Each row has a name. Each piece below is followed by the name of the row it came from, unless a question asks for something else. Each question is about the rows just above it. Some pieces are copies with a little noise.

rika: 0.18 -0.26 1.74 -1.79 3.04
misu: -1.25 -2.71 -6.70 4.19 -3.15
fova: -1.63 -0.64 3.60 0.17 3.49
nuvi: 3.20 -0.05 1.56 -1.64 -4.06
nitir: 0.94 -0.44 1.75 1.35 2.97
The entry that follows -1.63: | -0.64
What comes right after -2.71 in the named rows? | -6.70
asked: 0.17 -0.25 1.74 -1.80 3.04 | rika
What comes right after 0.18 in the named rows? | -0.26
asked: -1.64 -0.63 3.61 0.14 3.49 | fova
The entry that follows 1.74: | -1.79
Right after 4.19 comes | -3.15

ragid: 0.02 0.02 -0.02 0.06 -0.41 0.03 -0.99 0.01 -0.23 -0.09 0.06 0.00 -0.11 0.17 0.11 -0.06 -0.11 0.02 -0.03 0.07 0.75 -0.05 0.04 0.00 8.06 0.10 -0.12 0.46 0.01 0.20 -0.83 0.13 0.01 -0.30 0.20 -0.08 0.05 -0.08 -0.08 0.06 0.00 -0.04 -0.06 0.01 0.16 -0.22 0.07 0.04 0.14 0.16 -0.12 -0.05 -0.06 0.11 0.10 -0.06 -0.15
Rovin: 0.51 -0.07 -0.01 -0.20 2.44 -0.33 0.92 -0.01 -0.44 0.28 -0.16 -0.07 0.82 0.49 -0.45 -0.19 -0.23 -0.17 0.17 -0.13 0.52 -0.14 -0.17 -0.05 -0.21 0.26 1.15 1.18 -0.11 0.52 -0.79 -0.65 -0.06 1.84 0.52 -0.20 0.06 -0.22 0.40 -0.25 -0.07 -0.11 0.49 -0.05 -3.64 -0.53 0.16 -0.15 -0.63 -0.84 0.38 0.28 -0.16 0.24 -0.49 0.26 -0.34
merip: -0.56 0.10 0.03 1.01 -2.54 0.52 -3.10 0.16 0.44 -0.40 1.29 0.46 -0.85 -0.26 0.69 0.60 0.68 0.24 -0.23 0.27 -0.88 0.41 1.30 0.28 -0.80 -0.75 -1.22 -2.76 0.07 -1.63 2.14 0.98 0.41 -1.94 -1.42 0.72 0.00 0.64 -0.57 0.39 0.22 0.30 -0.76 0.51 -0.46 1.64 -0.52 0.24 0.95 1.17 -0.36 -0.41 0.44 -0.75 0.68 -0.32 1.03
mises: -0.24 0.09 0.02 0.25 -1.21 0.20 -1.70 0.03 -0.06 -0.14 0.21 0.04 -0.42 -0.11 0.22 0.04 0.05 0.07 -0.09 0.07 0.04 0.01 0.19 0.02 -0.54 -0.08 -0.57 -0.24 0.07 -0.10 0.09 0.35 0.06 -0.92 -0.06 0.07 -0.04 0.03 -0.20 0.30 0.01 0.03 -0.25 0.10 0.01 0.13 -0.05 0.13 0.37 0.43 -0.20 -0.17 0.01 -0.05 0.23 -0.16 0.07
dor: -0.36 0.17 -0.02 0.55 -1.82 0.27 -2.02 0.03 0.08 -0.21 0.43 0.11 -0.59 -0.79 0.34 0.35 0.32 0.14 -0.14 0.13 -2.78 0.22 0.47 0.09 -0.63 -0.37 -0.84 -1.65 0.08 -0.83 -0.59 0.52 0.12 -1.36 -3.04 0.32 -0.03 0.34 -0.29 0.62 0.16 0.15 -0.04 0.19 -0.56 0.84 -0.17 0.15 0.50 0.63 -0.28 -0.22 0.23 -0.36 0.33 -0.19 0.51
fub: -0.06 0.02 -0.02 0.06 -0.41 0.03 -0.99 0.01 -0.23 -0.09 0.06 0.00 -0.11 0.17 0.11 -0.06 -0.11 0.02 -0.03 0.07 0.75 -0.05 0.04 0.00 8.06 0.10 -0.12 0.46 0.01 0.20 -0.83 0.13 0.01 -0.30 0.20 -0.08 0.05 -0.08 -0.08 0.06 0.00 -0.04 -0.06 0.01 0.16 -0.22 0.07 0.04 0.14 0.16 -0.12 -0.05 -0.06 0.11 0.10 -0.06 0.76
deti: -0.56 0.50 0.03 1.01 -2.54 0.52 -3.10 0.16 0.44 -0.40 1.29 0.46 -0.85 -1.58 0.69 0.60 0.68 0.24 -0.23 0.27 -0.88 0.41 1.30 0.28 -0.80 -0.75 -1.22 -2.76 0.20 -1.63 2.14 0.98 0.41 -1.94 -1.42 0.72 -0.10 0.64 -0.57 1.92 0.22 0.30 -0.76 0.51 -0.46 1.64 -0.52 0.24 0.95 1.17 -0.36 -0.41 0.44 -0.75 0.68 -0.32 1.03
asked: -0.07 0.02 -0.02 0.05 -0.41 0.03 -1.00 0.00 -0.24 -0.08 0.05 0.00 -0.11 0.18 0.10 -0.06 -0.11 0.01 -0.02 0.06 0.75 -0.05 0.04 0.00 8.05 0.11 -0.11 0.46 0.02 0.20 -0.83 0.13 0.01 -0.31 0.20 -0.07 0.06 -0.08 -0.08 0.06 0.00 -0.05 -0.06 0.02 0.16 -0.23 0.08 0.05 0.15 0.15 -0.12 -0.06 -0.07 0.12 0.09 -0.06 0.77 | fub
asked: -0.37 0.16 -0.02 0.57 -1.81 0.28 -2.03 0.03 0.09 -0.22 0.43 0.12 -0.57 -0.78 0.33 0.35 0.32 0.14 -0.15 0.15 -2.79 0.22 0.46 0.10 -0.63 -0.37 -0.85 -1.64 0.09 -0.84 -0.59 0.52 0.13 -1.34 -3.04 0.32 -0.05 0.34 -0.28 0.62 0.18 0.16 -0.04 0.19 -0.57 0.83 -0.17 0.16 0.52 0.63 -0.28 -0.22 0.24 -0.37 0.34 -0.19 0.50 | dor
Right after 0.25 comes | -1.21
The row with -0.24 0.09 0.02 0.25 -1.21 0.20 -1.70 0.03 -0.06 -0.14 0.21 0.04 -0.42 -0.11 0.22 0.04 0.05 0.07 -0.09 0.07 0.04 0.01 0.19 0.02 -0.54 -0.08 -0.57 -0.24 0.07 -0.10 0.09 0.35 0.06 -0.92 -0.06 0.07 -0.04 0.03 -0.20 0.30 0.01 0.03 -0.25 0.10 0.01 0.13 -0.05 0.13 0.37 0.43 -0.20 -0.17 0.01 -0.05 0.23 -0.16 0.07 is | mises
asked: -0.56 0.10 0.03 1.00 -2.54 0.53 -3.10 0.17 0.44 -0.40 1.29 0.45 -0.86 -0.26 0.69 0.60 0.68 0.24 -0.23 0.27 -0.88 0.41 1.30 0.28 -0.79 -0.75 -1.22 -2.76 0.07 -1.64 2.14 0.99 0.41 -1.94 -1.42 0.72 0.00 0.64 -0.57 0.39 0.22 0.30 -0.75 0.51 -0.46 1.64 -0.52 0.24 0.95 1.17 -0.36 -0.40 0.44 -0.75 0.68 -0.31 1.02 | merip
The entry that follows -1.70: | 0.03

bifot: -2.56 -4.29 7.12 -8.06 3.35 -5.80 -8.27 -4.80 8.55 1.56 2.89 -0.71 -3.70 4.68 6.16 -8.35 4.96 7.63 8.21 -3.29 6.78 -0.88 3.12 -2.28 4.71 -7.48 -6.76 -2.46 7.98 8.39 7.92 -4.96 -0.64 -6.91
Lovur: 4.51 -5.10 -3.32 -6.50 5.09 -0.65 -3.34 -2.76 6.10 1.88 -3.20 -7.02 -4.56 -6.19 -4.66 -4.06 6.74 -0.56 -2.83 3.50 -3.33 -3.57 7.27 -8.25 -1.94 2.57 6.04 -7.27 3.15 8.87 -4.50 0.40 2.57 -8.19
Pag: -8.90 5.96 -3.11 8.09 0.29 6.00 -5.74 5.14 0.93 -4.98 -1.33 2.01 2.05 3.34 -8.83 7.20 -4.84 6.26 -8.20 1.42 -4.77 -0.20 8.84 -1.01 -6.21 3.76 -5.61 0.95 1.30 -1.80 -7.57 -8.24 -6.43 0.76
Rap: -3.21 5.34 0.41 6.48 -4.57 -8.58 3.84 4.04 7.18 4.58 -7.01 4.50 -4.01 1.28 -0.97 8.03 0.36 5.33 -6.17 8.45 -5.05 -5.74 0.73 -2.27 -1.81 3.73 8.83 -3.96 -6.11 1.07 5.45 -1.21 0.31 -1.36
zerof: 7.56 -4.06 1.96 -4.48 -7.77 7.00 1.33 0.41 -2.98 4.00 2.20 -6.49 1.06 0.25 -7.86 -0.73 1.44 -3.97 5.27 6.29 -2.49 -2.27 4.07 8.07 8.89 -7.32 5.65 -7.48 -0.82 3.13 -5.68 3.13 -2.81 7.54
asked: -3.22 5.34 0.41 6.48 -4.57 -8.57 3.85 4.05 7.18 4.58 -7.01 4.50 -4.01 1.28 -0.97 8.04 0.36 5.33 -6.17 8.46 -5.06 -5.74 0.73 -2.27 -1.81 3.73 8.83 -3.96 -6.11 1.06 5.45 -1.22 0.31 -1.36 | Rap
The entry that follows 3.12: | -2.28
Right after -7.02 comes | -4.56
asked: 7.56 -4.06 1.96 -4.48 -7.77 6.99 1.31 0.41 -2.99 4.01 2.19 -6.47 1.06 0.24 -7.85 -0.72 1.45 -3.98 5.27 6.30 -2.48 -2.28 4.09 8.06 8.90 -7.32 5.66 -7.48 -0.83 3.14 -5.67 3.13 -2.81 7.52 | zerof
What comes right after -0.65 in the named rows? | -3.34
asked: 4.51 -5.09 -3.32 -6.49 5.10 -0.65 -3.35 -2.75 6.12 1.88 -3.20 -7.02 -4.56 -6.19 -4.64 -4.06 6.74 -0.56 -2.84 3.51 -3.34 -3.57 7.26 -8.25 -1.94 2.58 6.04 -7.27 3.12 8.86 -4.50 0.39 2.57 -8.20 | Lovur

rad: 0.55 4.76 0.21 -0.51 -3.70
bal: -3.75 -0.95 3.23 -5.52 -0.62
bomol: -0.61 -0.95 0.58 -7.39 0.49
asked: 0.57 4.76 0.21 -0.51 -3.71 | rad
The entry that follows 3.23: | -5.52

Kiv: -5.37 1.20 -5.12 -4.17 -3.67 2.76 -1.41 -3.62 3.11 3.78
fesen: 3.57 -6.45 3.24 5.23 4.76 -4.75 -2.87 4.57 -5.34 -7.88
kazep: 0.40 2.03 0.64 -3.99 -4.40 -3.48 2.36 -4.27 -3.20 -0.09
guf: -5.37 1.20 -5.12 -4.17 -3.67 2.76 -1.41 -3.62 3.11 -2.86
asked: -5.38 1.20 -5.14 -4.16 -3.66 2.77 -1.40 -3.63 3.11 -2.86 | guf
asked: 0.41 2.02 0.63 -4.02 -4.41 -3.47 2.37 -4.28 -3.21 -0.10 | kazep

Zavu: 7.83 -6.31 4.89 7.11 -2.04 7.84 -1.83 1.94 -7.04
mumuv: -0.40 -0.12 1.31 0.53 -3.60 -0.04 -2.08 2.37 -1.24
sal: -1.38 6.28 -5.33 -8.60 7.85 -8.40 0.77 -0.88 7.32
vekar: 3.64 -0.07 -2.93 -1.97 -0.62 -1.30 0.81 2.04 0.60
What comes right after -3.60 in the named rows? | -0.04
The entry that follows 7.84: | -1.83
What comes right after 7.85 in the named rows? | -8.40
asked: -1.37 6.29 -5.33 -8.60 7.85 -8.41 0.76 -0.88 7.32 | sal
asked: 3.65 -0.07 -2.94 -1.97 -0.62 -1.29 0.82 2.04 0.59 | vekar
What comes right after -6.31 in the named rows? | 4.89

neti: 4.75 3.44 3.35 -3.73 -2.41 -3.74 4.12
vadup: 4.25 1.52 4.50 2.50 -1.79 -3.98 4.73
bifab: 4.75 3.44 3.35 0.80 -2.41 -3.74 4.12
Right after -1.79 comes | -3.98
The entry that follows 2.50: | -1.79
The entry that follows -3.73: | -2.41
Right after 0.80 comes | -2.41

